These are the activations of a small neural network, seen along a few directions. Each row is one input.
In each table, some parts of the input vary, and every possible input appears once, in random order.
A made-up example of a description, with smaller parts first: ring(5) and (point or (values(2) and line(4)) or ring(11)).
Shared parts are said once, and a part with two or three values counts as separate values.
In the rows, zero is written as 128.

Other details of the inputs vary at random and push rows far along two fixed directions, the same in every table; ignore that.

Rows:
row 1: [127 126 116 141 132 115 129 134 117 129 116 142 127]
row 2: [123 124 128 130 133 139 124 119 121 125 120 131 130]
row 3: [130 135 131 137 134 130 122 114 126 128 139 123 129]
row 4: [128 121 121 128 130 123 129 126 123 127 117 149 122]
row 5: [124 143 134 121 133 134 116 138 114 106 123 109 117]
row 6: [127 121 134 117 105 108 135 115 131 134 123 141 128]
row 7: [119 140 129 139 139 135 117 133 114 116 121 106 135]
row 8: [129 144 136 131 133 137 121 122 126 126 141 105 126]
row 9: [125 121 127 131 137 137 121 120 117 124 120 129 131]
row 10: [134 134 117 133 116 117 140 120 140 147 132 146 118]
row 11: [135 138 129 120 116 129 135 123 133 125 124 126 115]
row 12: [122 131 133 127 136 142 120 123 118 117 123 120 130]
row 13: [138 113 130 109 147 137 118 179 154 113 174  96 130]
row 14: [125 133 125 139 125 132 133 130 132 142 113 128 135]
row 15: [131 138 126 131 129 119 128 125 130 126 139 130 119]
row 16: [132 135 134 122 134 128 120 127 117 100 134 115 116]
row 17: [130 137 127 133 128 132 129 116 132 138 137 124 129]
row 18: [136 122 115 138 120 110 143 113 139 153 129 165 120]
row 19: [136 128 127 125 110 138 146 110 141 150 120 141 127]
row 20: [124 120 117 147 130 124 133 119 121 143 112 145 135]
row 21: [133 129 122 136 123 126 140 108 139 153 133 147 130]
row 22: [116 124 129 132 117 102 129 133 125 134 115 138 137]
row 23: [155  40 113  99 147 149 153 182 187 160 177 161 153]
row 24: [137  95 108 122 135 126 144 173 156 148 140 150 140]
row 25: [131 144 139 116 132 135 118 135 116  99 136  98 113]
row 26: [128 117 115 131 113 135 149 111 141 163 108 163 131]
row 27: [122 131 126 140 136 131 126 128 121 129 118 125 136]
row 28: [124 121 118 147 127 125 137 120 126 147 112 147 136]
row 29: [126 123 122 130 114 139 143 115 135 154 111 150 129]
row 30: [131 135 125 134 129 117 127 123 128 127 138 133 118]
row 31: [131 134 133 124 126 141 128 115 124 121 130 117 127]
row 32: [127 154 138 127 137 128 110 137 116 101 146  90 114]
row 33: [133 139 129 119 126 129 127 126 123 113 130 119 116]
row 34: [122 128 150 115 122 126 116 116 118 111 133 104 139]
row 35: [125 141 125 134 130 123 126 143 119 122 119 121 124]
row 36: [126 138 127 123 121 131 128 132 129 125 115 129 119]
row 37: [121 132 142 127 121 115 119 112 126 130 137 114 140]
row 38: [115 117 137 123 115 122 128 114 128 140 115 137 142]
row 39: [130 135 140 125 138 142 114 119 112 100 136 103 126]
row 40: [130 144 134 132 127 136 124 121 132 130 137 109 127]
row 41: [110 128 141 132 132 118 114 131 117 119 121 107 145]
row 42: [118 122 134 118 114 111 125 127 125 128 118 136 132]
row 43: [133 132 133 123 122 142 135 116 129 133 127 123 125]
row 44: [133 126 125 139 131 125 131 108 132 144 134 142 130]
row 45: [125 134 122 140 133 118 124 137 115 119 119 131 126]
row 46: [123 142 131 121 136 133 113 137 114 100 125 108 119]
row 47: [136 128 128 125 131 123 125 122 119 112 129 128 117]
row 48: [122 137 130 139 133 135 126 133 119 130 118 115 133]
row 49: [129 119 117 131 106 136 153 111 148 170 105 166 131]
row 50: [123 145 128 133 131 124 122 144 122 116 118 113 124]
row 51: [122 133 136 125 116 103 122 121 128 128 137 123 129]
row 52: [127 130 123 126 126 126 131 127 124 126 118 143 121]
row 53: [126 129 126 126 132 127 122 130 119 115 121 133 121]
row 54: [134 127 131 125 124 137 136 111 129 132 128 135 129]
row 55: [134 136 133 120 130 128 125 125 121 108 132 121 117]
row 56: [139  75 124 106 168 141 120 220 157 111 179 112 150]
Description of these inputs: values(2) and line(4) and (point or line(6)).
Changing only the values(2) part turns row 23 into row 47. The same change can be made to row 12. Which row results?
Answer: row 52
Changing only the values(2) part turns row 56 into row 27. The same change can be made to row 46. Which row results?
Answer: row 26
A walk changes only the line(6) part. It starts at row 1 and steps to row 45. List the rest of the walk in order.
Answer: row 56, row 24, row 35, row 50
Change only the values(2) part in row 45. List by row number the other rows that result.
Answer: row 28
Change only the line(6) part in row 32. List by row number the other rows that result.
Answer: row 10, row 13, row 15, row 18, row 30

Rows:
row 57: [137 124 106 142 111 111 152 119 142 165 120 171 122]
row 58: [108 148 143 137 140 128 100 116  98 100 117  94 134]
row 59: [121 164 137 143 139 123 108 123 103  96 122  97 118]
row 60: [110 157 142 136 136 124 106 119  97 100 120  96 131]
row 61: [130 112 117 128 102 112 151 119 140 163 106 170 130]
row 62: [133 163 147 120 131 153 116  96 112  98 138  89 109]
row 63: [127 113 114 148 116 125 149 111 138 173 107 168 140]
row 64: [137 123 109 135 112 125 154 121 144 160 106 176 118]
row 65: [112 143 147 128 135 127 102 117  95  94 113  97 133]
row 66: [126 162 132 130 140 131 111 126  99  89 122 102 105]
row 67: [130 118 110 144 116 122 152 116 141 170 110 167 139]
row 68: [113 151 144 128 130 124 107 118  96  92 115  98 129]
row 69: [144 127 122 133 102 132 159  87 154 176 134 160 124]
row 70: [147  55 120  91 173 162 122 234 173 116 189 108 150]
row 71: [144  56 120 102 173 151 122 230 174 120 198 103 157]
row 72: [129 122 114 137 107 108 150 118 146 166 113 172 127]
row 73: [122 157 140 125 129 113 106 121  98  88 124 103 113]
row 74: [142  53 129  86 165 138 123 226 176 110 192 111 151]
row 75: [129 157 156 113 122 134 111  92 112  96 140  88 117]
row 76: [118 157 136 134 140 143 111 123  97  94 113  99 123]
row 77: [138 124 126 125  98 126 155  86 156 175 134 161 125]
row 78: [118 160 136 132 134 114 105 124 103  94 130 100 115]
row 79: [126 117 114 137 106 112 150 117 141 170 110 168 131]
row 80: [130 111 111 138 117 136 151 112 138 165  99 174 133]
Changing only one part turns row 64 into row 72. The same change can be made to row 70. Which row results?
Answer: row 79
What is each input in this table made of?
Answer: line(4) and (point or line(5))

Rows:
row 81: [114 151 126 154  93 119 141  52 105 160  69 163 124]
row 82: [153  91 101 121  81 113 186  91 180 214 115 224 119]
row 83: [115 159 112 156  92  96 143  78 100 147  69 174 105]
row 84: [130 165 147 122 143 147 105 122 111  79 145  78 106]
row 85: [112 151 128 152  91 112 142  49 102 159  68 163 129]
row 86: [113 161 136 146 150 108  93 149 101  87 143  80 127]
row 87: [112 147 147 128 151 150  97 124  97  88 127  80 137]
row 88: [157  87 114 106 137 154 152 169 176 153 174 142 125]
row 89: [133  74 116 104 135 115 138 191 161 141 146 152 146]
row 90: [128 160 148 114 141 143 102 122 107  79 149  82 110]
row 91: [117 147 144 125 148 114  96 148  93  73 123  91 122]
row 92: [124 173 105 167 102 112 144  85  99 148  69 166 101]
row 93: [128  69 129 104 131 138 137 164 163 153 147 139 163]
row 94: [111 150 150 144 151 131  93 127 106 102 146  67 146]
row 95: [152  77 126  93 128 132 148 162 171 139 172 140 140]
row 96: [122 170 109 164 101 105 147  81 105 148  65 173 104]
row 97: [117 156 133 129 152 126  97 148  94  75 122  93 119]
row 98: [141  79 117 120 151 165 138 174 160 150 155 132 154]
row 99: [125 154 158 108 128 129 101 125 110  80 145  78 116]
row 100: [147  90 123 112 136 124 142 163 182 159 192 131 140]
row 101: [136  77 118 119 147 156 142 164 165 154 147 141 154]
What is each input in this table made of?
Answer: values(3) and (point or line(6))
Change only the line(6) part in row 83. List by row number the other rows that result.
Answer: row 89, row 91, row 92, row 96, row 97
